Each row below holds a small network's activations on one input, seen along a few directions.
In each table, some parts of the input vary, and every possible input appears once, in random order.
A made-up example of a description, with smaller parts first: values(2) and (point or line(9) or (line(4) and ring(5))).
Shared parts are said once, and a part with two or three values counts as separate values.
(in the rows, 128 means zero)

Other details of the inputs vary at random and push rows far along two fixed directions, the same in every table; ignore that.

Table:
x1: [103 145  91 109 118 150 145 148 109  36  68]
x2: [114  80 127 121 106 150 119 181 159 143 152]
x3: [149  66 114 145 116 151 108 169 145 126 160]
x4: [146 158  98 125  97 162 119 161 103  66  54]
x5: [145 140  88 123 104 168 122 133 128  67  44]
x6: [149  74 124 121 118 142  97 164 161 115 160]
x7: [ 88 113 158 156 167  65 127  90 132 159 195]
x8: [155 202 145 131 152 101 144  80  94 116  91]
x9: [134 188 140 122 155 129 186  72 101 136  97]
x10: [145 196 121 145 150 103 138  65 107 127  85]
x11: [124 185 147 139 159 112 180  49 101 161  97]
x12: [129 189 138 141 154 130 184  84  98 147  89]
x13: [143  56 111 136 109 147 100 148 147 125 154]
x14: [114  82 137  93  96 135 109 177 139 132 161]
x15: [104  95 156 117 114 112 106 136 133 168 170]
x16: [162 158 179 166 197  63 155  41 123 197 197]
x17: [140  86 109 136 111 137  88 176 149 127 162]
x18: [108 140 170 143 160  67 133  71 139 217 200]
x19: [114 143 100 103  98 181 138 139 125  85  46]
x20: [ 97 150  88 129 116 155 144 159 107  44  62]
x21: [121 215 143 141 157 101 171  78 103 160 103]
x22: [133  75 126 126  96 129  77 160 141 122 154]
x23: [153 156  83 106 109 164 121 144 116  60  61]
x24: [119  90 148 111 130 123 126 146 159 161 178]
x25: [144  90 140 151 140 121 101 151 155 154 174]
x26: [108  87 137 114  96 142 106 187 135 142 157]
x27: [116  96 137 104 129 117 115 147 147 163 183]
Each input here is: values(3) and (point or (values(2) and line(4))).
- Changing only the values(3) part turns x10 into x23. The same change can be made to x15. Which row results? => x14
- Which other rows does x25 become when the values(2) part takes its other values? List them by row number. => x2
- Which other rows does x15 become when the values(2) part takes its other values? List them by row number. => x22

Table:
x28: [127 159 127 129 132 145 162 115 121 125  92]
x29: [129  83 163 121 133 101 117 141 151 189 209]
x30: [128 153 128 129 128 142 160 112 111 128  98]
x31: [124 156 129 118 141 133 154 100 116 125 102]
x32: [134 159 127 120 134 143 165 108 115 118  95]
x33: [103  62  87  94  65 191  84 233 147  63 109]
x34: [114 169 125 122 125 125 141 115 120 122  95]
x35: [153  84 144 157 155 100 106 118 156 178 209]
x36: [104  83 152 139 141  92 120 123 144 183 207]
x37: [118 167 135 120 135 118 140 116 111 111 110]
x38: [152 153 118 150 147 118 135 105 116  99 101]
x39: [151 153 119 146 137 127 133  94 116  97  88]
x40: [121 166 130 119 127 133 141 114 119 132  91]
x41: [151  83 144 160 160  91 107 127 151 170 209]
x42: [155 170 130 144 137 111 126  90 112 111  92]
x43: [104  48  78  86  51 194  81 231 143  72 111]
x44: [116 159 123 120 139 126 154 101 116 114 104]
x45: [163 167 119 141 136 130 126 107 120 119 103]
x46: [127 168 131 110 131 131 144 108 112 126  94]
x47: [154  90 154 149 141  90  92 114 153 180 203]
x48: [103  76 156 143 143  93 115 137 142 171 212]
x49: [118 151 124 125 131 139 149 108 111 127  96]
x50: [156 154 118 145 139 134 134  90 121 110  97]
x51: [119 170 126 112 128 123 143 109 113 115  97]
x52: [115 162 131 127 146 123 153 106 111 106 109]
x53: [132 172 137 125 128 132 153 115 119 137  97]
x54: [146  82 152 151 146  78  89 135 150 167 209]
x55: [106  86 160 137 134  88 103 144 141 176 212]
x56: [162 163 119 144 141 120 126 117 116 114 106]
x57: [124  84 158 130 125 106 115 143 144 191 200]
x58: [111 171 133 139 147 121 155 104 115 115 103]
x59: [110 160 119 128 134 132 153 109 121 116  95]
x60: [108  38  76  89  64 213  93 229 156  71 102]
x61: [112  50  79  81  50 208  82 232 140  73  96]
- Changing only one part turns x57 into x30. The same change can be made to x40. Which row results? => x60
- What is each input in this table made of? => values(2) and (ring(5) or (values(3) and line(4)))
- Which other rows does x56 become when the ring(5) part takes its other values? List them by row number. => x42, x45, x47, x54
- Which other rows does x39 become when the ring(5) part takes its other values? List them by row number. => x35, x38, x41, x50

Table:
x62: [134 123  67 118 103 188 126 148 117  41  36]
x63: [135 199 129 152 160 113 158  39 107 114  82]
x64: [128  44  93 112  90 145  60 201 151  95 147]
x65: [105 194 125 128 126 149 186  86  76  87  39]
x66: [156  77 131 129 124 113 110 139 155 173 167]
x67: [128 124 146 141 139  83  93  98 137 151 174]
x68: [161  89 178 150 161  83 114 119 155 216 226]
x69: [161 169 141 131 130 142 137  99 124 130 107]
x70: [144 204 114 141 146 155 168  90  98  62  40]
x71: [136  66  97 110  89 165  76 219 141  66 126]
x72: [139  65  96 111  86 158  87 223 145  64 126]
x73: [ 92 151 107 126 102 175 156 143 113  77  45]
x74: [106  85 150 115 120 125 119 161 171 198 187]
x75: [ 85  99 186 153 144  57 109 128 146 209 221]
x76: [118  84 131 102  82 164 123 168 122 139 122]
x77: [134  34 103 123 106 170  93 206 157  88 155]
x78: [138 212 105 131 128 129 134  86  93  70  35]
x79: [ 88 151 150 127 145  90 130 126 140 161 154]
x80: [149 127 100 137 114 156 124 148 121 145 134]
x81: [138 146 186 164 179  48 117  85 133 185 211]
x82: [ 93  48 110  77  80 154  90 208 134  98 162]
x83: [ 87 119 122 121 127 144 145 148 149 125 124]
x84: [141 196 116 139 139 156 160  87 104  66  56]
x85: [ 97 108 140 116 102 120 116 153 110 122 136]
x86: [134  98 106 137 131 128 130 130 137 108 120]
x87: [137 244 143 177 187  61 164  42  79 166 131]
x88: [175 210 114 127 130 153 175 106 100  90  29]
x89: [160 140 188 157 172  77 133  79 141 214 202]
x90: [ 95 134 173 132 188  69 164  75 143 205 212]
x91: [124  75  99 128 112 157 102 149 145  93 123]
x92: [149  86 106 113  95 166  96 155 146 123 116]
x93: [109  89 122 110  77 175 116 187 143 133 108]
x94: [136 105 112 129 120 107 102 147 135 112 132]
x95: [152 199 109 142 148 144 182  99  98  64  39]
x96: [135 130 131 129 118 129  99 143 130  97 136]
x97: [127 239 167 120 181  87 198  34 107 194 115]
x98: [150 117 147 136 134 111 110  91 146 181 166]
x99: [ 91  87 143  99 133  99 107 159 153 161 207]
x100: [158 129 169 155 172  67 127  67 141 224 191]
x101: [125 105  96 151 131 146 126 147 123 122 151]
x102: [131 199 120  89 118 160 179  95  85 110  48]
x103: [ 97  77 112  92 107 161 135 161 125 100 135]
- What is each input in this table made of? => values(3) and (point or ring(5) or (values(2) and line(4)))
- Changing only the values(3) part turns x78 into x91. The same change can be made to x79. Which row results? => x83
- Which other rows does x96 become when the values(2) part takes its other values? List them by row number. => x67
- Which other rows does x69 become when the values(2) part takes its other values? List them by row number. => x98
- Which other rows does x89 become when the values(3) part takes its other values? List them by row number. => x70, x81
